gebu: [106 152 180 101 154  95 110  75 125 145 118 111 102 157 103 111 130 166
 129 131 108 100 118 113 108 120 153 102 167  61 193  99 115 139  75 132
 119 161 113 116 111  94  98 147 120 137 151 127 137 116 138  96  96  92
 171 145 147 181 163]
fonel: [116 100  95 131 130  83 118 113  95 116 158  93 131 145 115 137 128 173
  81 122 130 100  56 146 120 137 123 118 158 120 158 135  95 155 105 147
  95 158  98  95  90 143 118 126 111 118 113 122 127 137 124 118 171 125
 119  94 163 179 158]
bas: [111 101 218 123 108  95 109  69  63 154 129 107 114 157  90 128 131 173
  83 155 131  93  71 150  96 107 108 105 149  91 188 119 105 162 111 133
 153 139 109 121  90  97 109 144 100 118 150 120 124 130 149 171 140 116
 138 118 157 192 175]
komo: [114 128 178 117 119 111 116  94  73 193 167  82  99 157  95 134 126 202
 117 133 157  83 104 155 122 122 128  70 120  67 207 142 136 143  82 128
 173 151  82 124 108  67 100 143 140 144 130 114 116 129 135 191  87 105
 135 183 146 145 207]
seko: [104 150 186 150 150 113 119 121 137 150 140  97 128 141 140  98 136 159
 123 141 127  70 103 151 130  99 157  72 146  78 185 119 124 124  91 155
 130 153 113  94 160  99  96  97 109 121 119 126 102 112 130 152  97 111
 148 163 148 185 137]
nipen: [107 108 181  95 116 103 125  99  96 164 143  99 121 153  93  98 136 158
 123 103 138  65  87 114  96 123 126  86 134  58 188 135 126 163  82 130
 174 136  99 108  93  94 110 114 122 151  94 100 124 124 148 182 108 117
 161 150 123 167 206]
rest: [ 67 100 143 140] : [144 130 114 116 129 135 191  87 105 135 183 146 145 207]
all fonel: [95] : 2 8 32 36 39
rest: [ 95 109] : [ 69  63 154 129 107 114 157  90 128 131 173  83 155 131  93  71 150  96
 107 108 105 149  91 188 119 105 162 111 133 153 139 109 121  90  97 109
 144 100 118 150 120 124 130 149 171 140 116 138 118 157 192 175]
rest: [157  95 134] : [126 202 117 133 157  83 104 155 122 122 128  70 120  67 207 142 136 143
  82 128 173 151  82 124 108  67 100 143 140 144 130 114 116 129 135 191
  87 105 135 183 146 145 207]

nom: [ 70 108 113 155 168 221 116 114 116 114 112 219 168]
vuma: [163 133 133 155 169  66 111 110 117 133 110  59 110]
simo: [ 89 108  97 156 137 167 148 116 167 128 114 209 103]
all vuma: [155] : 3
rest: [155 168] : [221 116 114 116 114 112 219 168]
rest: [112 219] : [168]
all nom: [168] : 4 12
all vuma: [110] : 7 10 12

mipu: [164 169 143  50 137]
doro: [172 168 143  50 137]
Zor: [ 31  51  31 156 137]
ponon: [ 50 195 178  29  73]
satu: [139 139 139  83 139]
all Zor: [51] : 1
rest: [172 168 143  50] : [137]
all satu: [139] : 0 1 2 4
all doro: [168] : 1

mos: [ 64  42  47  49 111 107 134 133  93  93 186  46 123  91 129 121  92  80
 110  96 145 199]
givu: [170  75 122 185 125 138 134 133  93  75 185  46  73 185  75 101 137  75
  96 142  96  76]
pofat: [ 33  42  47  33  92  33  33 133 117  33 165 118 123  91 129 121  92  80
  92  92 145 199]
pubuv: [ 94  63  39  45  63  93 119 133 122 122 152 144 125 137 117 105 108  74
  88  78  80 133]
rest: [ 75 122] : [185 125 138 134 133  93  75 185  46  73 185  75 101 137  75  96 142  96
  76]
rest: [134 133  93  75] : [185  46  73 185  75 101 137  75  96 142  96  76]
all givu: [75] : 1 9 14 17
rest: [133 117  33 165] : [118 123  91 129 121  92  80  92  92 145 199]
rest: [185  46] : [ 73 185  75 101 137  75  96 142  96  76]
all pofat: [92] : 4 16 18 19

ruv: [180 180 216  60 139 185  63  24 190  96 151  68 128]
budev: [182 131 216  60  86 175  82  24 190  96 170  59 132]
ris: [176 180 216  59 139 185  63  24 190  96 176  59 132]
Fakud: [203 164 231  60  66 175  81  24 190  96 161  47 132]
ruros: [180 181 216  99  86 147  38 132 190  96 147  59 132]
suk: [117 164 216  60 139 185  63  24 190  96 151  68 128]
all ruros: [147] : 5 10
rest: [175  82  24] : [190  96 170  59 132]
all ris: [176] : 0 10
rest: [180 181 216] : [ 99  86 147  38 132 190  96 147  59 132]
rest: [180 216  60 139] : [185  63  24 190  96 151  68 128]

Kog: [137 159 158 178 188 185]
gupor: [158 166 166 179 158 158]
Busu: [158 188 165 179 188 179]
all gupor: [158] : 0 4 5
all Busu: [188] : 1 4
rest: [158 166 166 179] : [158 158]
all Kog: [137] : 0
all gupor: [166] : 1 2
rest: [179 188] : [179]

tupu: [ 98 166 155 141 191 157  34 139]
godi: [ 99 118 174 112 133 104  13 135]
Padu: [ 66  85 135 117 114  34 114  95]
tamop: [145 192 123 144 202 124  98 160]
dek: [ 69  61 163 182  94  68 162 148]
lak: [211 169 159  45 178  33 114 168]
mufiv: [ 87  73 159 187  89  38 114  87]
Tuva: [ 94 115 119 101 118  37 156 195]
dum: [ 66 111 128 115 134 163 179 156]
zer: [164  97 188  97  48  87 164 151]
rest: [ 66  85 135 117] : [114  34 114  95]
rest: [ 45 178  33] : [114 168]
all zer: [164] : 0 6
rest: [ 34 114] : [95]

kenes: [140 166 154  87 104 220 136 135 134 116 136 127 112 152  57 118 162 133
 117 111]
sug: [ 80 138  86 214 154 118 202 184 211  99 123  77  69 154 113 113 103 111
 125 116]
runo: [127 160 165  54  94  91  77 120  28 198 146 153 207 148 150 166 169 149
 156 125]
lof: [ 48 153 128 151  60 184 158 139 203  78 135 167  41  93  96 107 135  76
 121  72]
bal: [140 166 154  87 104 220 136 135 134 119 142 152 102 110  94 137 167 125
 137  98]
taba: [125 165 158  64  75 205 100 111  91 118 142 152 123 127 118 127 174 134
 148 105]
rest: [118 142 152] : [123 127 118 127 174 134 148 105]
all taba: [118] : 9 14

tife: [139   9 174 111  65 100  96 161  46]
Ket: [102  49 150 151  91  93   6 175  41]
Bek: [100  62 161 120  88  81 124 159  18]
zaz: [126  61 178 103 108 132 132 122  59]
tunat: [125  63 169 113  86  99  79 166  57]
ges: [ 96  66 162 122  94  91 135 150  21]
rudo: [102  49 150 103  74  75 104 173  41]
fiz: [125  43 169 113  86  99  79 166  57]
kiz: [ 99  51 170 103  74  75 103 173  29]
Zufi: [121  30 175 108  74 101  61 176  73]
rest: [103  74  75 103 173] : [29]
all Bek: [159] : 7

rekev: [122 125  99  99 106 120 127 118 127 112 102 122 129 127 125 137 127 138
 126]
refi: [178 104 131 169 104  74 131  89 148 132 210 193 129 127 126 124 126 197
 197]
zezum: [198  98 172 171 192 105 124  83 151 124 220  72 135 140 116 136 136 133
 199]
all rekev: [125] : 1 14
all refi: [197] : 17 18
rest: [129 127 126] : [124 126 197 197]
rest: [140 116] : [136 136 133 199]
rest: [129 127 125] : [137 127 138 126]
all zezum: [124] : 6 9
all refi: [131] : 2 6

lod: [199  66 137 218 196 171  94 122  72  53 168 220 108 212 135 127]
tofi: [199  66 168 168 196 171  94 122  72  53 168 220 108 104 197  89]
lukib: [ 78 129  80  81 209 196 163 116  37 135 203 202  45 121  69 163]
tiraf: [105  75  57 212  63 161 183 108  37 163  49 206 170 172 161 202]
nus: [ 78 129  80  81 209 196 135 135  37 135 203 202 193 118 203 203]
tuli: [202  53  49 169  70  55  93 122  72  51 138  77  56 188 161  39]
refim: [194 198 204 144 110 199 198  38  83  80 178 198 129 202 160  38]
Sukul: [199  66 137 218 196 171  94 122  72  53 168 220 108 126 196 115]
rest: [ 63 161] : [183 108  37 163  49 206 170 172 161 202]
all tofi: [168] : 2 3 10
rest: [206 170 172 161] : [202]
all nus: [203] : 10 14 15
all refim: [198] : 1 6 11

maf: [167 177  73 114 113 181  58 105 229  56]
tov: [135  91 123 205  60 144 114 108 123 211]
Tev: [104 238 121  65 226  70 122 213  66  85]
suge: [ 56 130  21 114  84 114 114 130 160  62]
pebu: [212 120 141 219 128 207 129 179  55 194]
fufi: [152 175 198  58 172 220  34  33 222  75]
guku: [104 238 102  65 226  70 122 213  66  85]
miv: [212 120 141  58 173 220  34  33  23  67]
giti: [ 48  27  96 172 163 227 178 214 184 232]
fon: [195 176 113 115 113 195 113 113 195 120]
rest: [ 58 172 220  34  33] : [222  75]
all fon: [113] : 2 4 6 7
rest: [105 229] : [56]
all fufi: [172] : 4
rest: [238 102  65] : [226  70 122 213  66  85]
all suge: [114] : 3 5 6
rest: [115 113] : [195 113 113 195 120]

Peze: [186 170 186 227 196 175 186 186]
radok: [156 136 118 119 156 119 156 136]
femot: [155 136 126 119 101  87 105 128]
ragef: [119 136 155 119 119  87 235  87]
all Peze: [186] : 0 2 6 7
rest: [119 136 155 119] : [119  87 235  87]
all radok: [156] : 0 4 6
all femot: [136] : 1
all ragef: [119] : 0 3 4

Kuves: [123 100 184  80 100 105 115  97 179 185 151 197 118 171  61 149 158 138
 121  60 158 101 108 184  88 195 164  82 184 148 146 188 146 226  37 151
 133  95 153  77  80 153 145 144 149 107  72 113 147  85  95  92  95 102
 108 102 195  82  60]
mifud: [164  70 114 105 103  88 124 150 127 106 213 156 161 167 186 143 127 135
 126  80  45 232 145 109 147 139 141 105 107 141 132 133 164 150 124  61
 148 156 167 133 103  69  90 133 223 167 143 135 122 116 168  93 109 105
 145 164 170 139 150]
zozav: [106 120 145 105 140  79 145  80 125  85 149 162 183 177 192 177 146 127
 126  79 122 136 182  91 132 191 121 167  80 166 107  92 177  69 117 114
 121 151 139  69 119  69 153 143 148 107 134  71 151 162 110  62 108 105
 145  83 114 154 171]
all mifud: [105] : 3 27 53
rest: [126  80] : [ 45 232 145 109 147 139 141 105 107 141 132 133 164 150 124  61 148 156
 167 133 103  69  90 133 223 167 143 135 122 116 168  93 109 105 145 164
 170 139 150]
all zozav: [69] : 33 39 41
rest: [109 105 145] : [164 170 139 150]
all zozav: [149] : 10
all Kuves: [184] : 2 23 28
all mifud: [150] : 7 33 58

Pigur: [184 140 133 172 178  13  72 136 173  48 125 159 134  27  51]
Zesa: [ 95 157 151 151 118 220 180 138  95 190 130 105  78  95 174]
vike: [106 132 215 218 182 168 169 185 122 111 126 127  62 154  95]
fetun: [184  87 133 172 181   5  72 136 173  48 125 159 134  27  51]
lotuz: [186  79 129 175 181   4 150 135 185 111 126 126 143   0  47]
all Zesa: [151] : 2 3
rest: [181   4] : [150 135 185 111 126 126 143   0  47]
rest: [111 126 127] : [ 62 154  95]

per: [200  48  98 198  57 131 123 111 101 117 155  32 114  97 109 177]
vipem: [100 214 104 109 201 127 161 125  89  82  95 218 127 162 105 111]
Voro: [206  83  86 130  86 130 137 112  80  91  86  86 112 104  98  86]
zeze: [206  63  92 205  68 130 129 111  90 104 147  64 112  99 104 182]
ribam: [206  66  91 206  70 130 130 112  88 102 146  67 112 100 103 182]
Tofud: [195  42 102 192  53 132 120  85 108 125 159  41 112  97 113 172]
Lusen: [ 87 216 110  96 204 126 159 127  98  89  96 219 129 165 111 101]
mife: [204  95  83 205  93 129 141 112  75  85 133  98 111 108  94 182]
Gab: [106 212 101 116 198 127 162 124  85 116  95 217 126 160 116 116]
koz: [203  52  96 201  60 131 125 111  98 113 153  52 104  97 107 179]
faser: [189  35 107 185  49 132 115 111 116 133 163  32 113  95 118 167]
tadof: [ 93 215 107 103 203 126 160 126  93  85  96 103 128  96  96 106]
all Gab: [116] : 3 9 14 15
rest: [ 32 113] : [ 95 118 167]
all tadof: [103] : 3 11
all Voro: [86] : 2 4 10 11 15

Nopu: [204 123   6  61  31  64  61]
mupa: [218 123   5 218 123  71  84]
zam: [204 133  61  60  31  64 122]
all zam: [64] : 5
all Nopu: [6] : 2
all mupa: [123] : 1 4
all Nopu: [31] : 4
rest: [123   5] : [218 123  71  84]

